These are the activations of a small neural network, seen along a few directions. Each row is one input.
Each table varies a few parts of the input and shows all the possible inputs, shuffled.
Descriptions start from the smaller parts, as in this example, which fits no table here: one of 5 places around a ring, together with either a single point or one of 11 places around a ring or (one of 2 separate values, together with one of 6 places along a line).
Shared parts are said once, and a part with two or three values counts as separate values.

Other details of the inputs vary at random and push rows far along two fixed directions, the same in every table; ignore that.

Table:
R1: 14 25 -48 -54 23 14 35 -20 -3 19 10 -56
R2: -38 -20 45 21 -16 -4 -14 21 3 -34 -14 68
R3: 8 25 13 35 12 -16 -40 10 4 4 2 -10
R4: -24 33 43 -1 7 9 -18 19 11 20 -12 26
R5: -32 51 52 -15 -37 2 -37 7 -21 -12 0 51
R6: -18 10 -31 -24 -5 -10 17 8 -10 -36 29 -4
R7: 52 -7 -16 28 39 14 5 13 26 29 1 -26
R8: 3 -24 -63 6 31 9 28 24 12 11 -7 -50
R9: -37 35 36 -15 -51 -17 -24 4 -8 5 -9 22
R10: 39 18 -50 -10 18 -13 3 2 1 0 39 -56
R11: 48 -96 -1 6 10 22 12 -42 13 5 -49 -30
R12: 26 52 -37 -11 20 -13 -6 21 4 1 52 -58
R13: -31 44 66 -16 -27 -2 -25 9 -23 -5 11 63
R14: 23 13 -32 26 25 -8 -5 15 20 30 19 -63
R15: -16 33 -35 27 24 -3 13 48 15 10 31 -12
R16: -2 -19 -6 19 16 11 19 25 15 -4 -4 29
R17: 31 -79 -35 -17 -13 31 49 -34 -20 -29 -35 3
R18: -22 7 -30 -15 -11 -18 9 13 -11 -39 31 9
R19: 25 -3 27 11 -27 0 -30 -10 -17 -23 1 16
R20: -30 68 -2 -33 -6 -17 -16 10 -10 -1 34 0
R21: 12 -3 -61 -5 -8 -4 36 46 10 10 15 -44
R22: 5 37 18 44 10 -18 -44 8 5 4 12 10
R23: -37 27 -11 -4 -18 -26 -11 23 -13 -48 45 21
R24: 27 0 -11 26 23 5 1 35 35 32 22 -45
R25: -17 -45 -1 7 1 9 10 23 15 -13 -15 12
R26: -17 21 63 -17 -26 -5 -17 -19 -25 1 -9 72
R27: -16 -15 5 21 3 10 20 31 19 -7 9 29
R28: -55 44 17 -16 -25 -29 -20 14 -18 -49 34 37
R29: 0 3 -32 -13 23 15 25 -16 13 46 -15 -53
R30: 19 28 -5 9 -11 -22 -31 34 -2 4 31 -25
R31: -24 77 -7 -43 8 -8 -6 3 -7 13 29 -23
R32: -17 -20 30 -10 -5 8 -8 -56 -14 3 -57 23
R33: -16 50 -25 -8 31 5 -10 30 13 45 1 -51
R34: -4 55 -34 -35 15 -3 7 6 -2 14 32 -37
R35: 46 -2 -17 29 34 14 11 26 33 35 20 -38
R36: 16 -79 13 -10 -22 7 36 -43 -29 -32 -31 61
R37: 39 -87 33 16 -3 16 1 -57 1 -11 -54 15
R38: -43 30 11 29 0 -19 -25 40 -2 -20 9 31
R39: 60 7 -11 10 20 -2 5 14 -3 23 24 -15
R40: -29 21 28 2 -3 4 -10 -27 -1 15 -17 23
R41: 22 -78 -39 6 19 21 47 -51 -7 -10 -50 2
R42: 17 32 38 17 -10 -13 -30 29 -12 -6 37 22
R43: 9 -41 -1 -43 -23 12 18 -52 -21 7 -44 -4
R44: 2 15 15 4 -21 -28 -38 -17 -12 -38 32 5
R45: 35 18 -34 -20 19 -7 5 -19 -4 1 22 -57
R46: 8 -48 21 -14 5 35 33 -50 10 23 -46 15
R47: 52 -75 -15 -2 -33 0 17 -54 -6 -3 -41 -33
R48: -3 -3 0 -16 21 22 8 13 21 38 -21 -23
R49: -13 -59 0 -14 -40 -7 12 -19 -24 -40 -22 32
R50: -49 31 91 10 -22 -2 -43 -6 -2 -4 -20 91
R51: 18 5 -1 35 13 -5 -14 -10 10 12 7 -18
R52: -10 16 7 3 -8 -3 9 50 -13 -19 35 36
R53: -36 -3 -14 21 -5 -11 4 21 8 -9 9 1
R54: 1 2 -13 -14 23 23 27 14 29 49 -5 -36
R55: 7 -30 3 -11 12 21 17 -71 -11 17 -60 9
R56: 5 -16 9 25 1 -11 -36 -11 3 -1 -14 -21
R57: -31 -85 35 9 -32 7 17 -26 4 -35 -34 54
Description of these inputs: one of 3 separate values, together with either one of 4 places along a line or one of 5 places along a line or (one of 2 separate values, together with one of 5 places around a ring).
Changing only the choice among 3 separate values turns R32 into R38. The same change can be made to R31. Which row results? -> R28
Changing only the choice among 3 separate values turns R8 into R33. The same change can be made to R2. Which row results? -> R4
Which other rows does R25 become when the place on the ring of 5 takes its other values? List them by row number. -> R2, R16, R27, R57
Which other rows does R37 become when the choice among 2 separate values takes its other values? List them by row number. -> R3
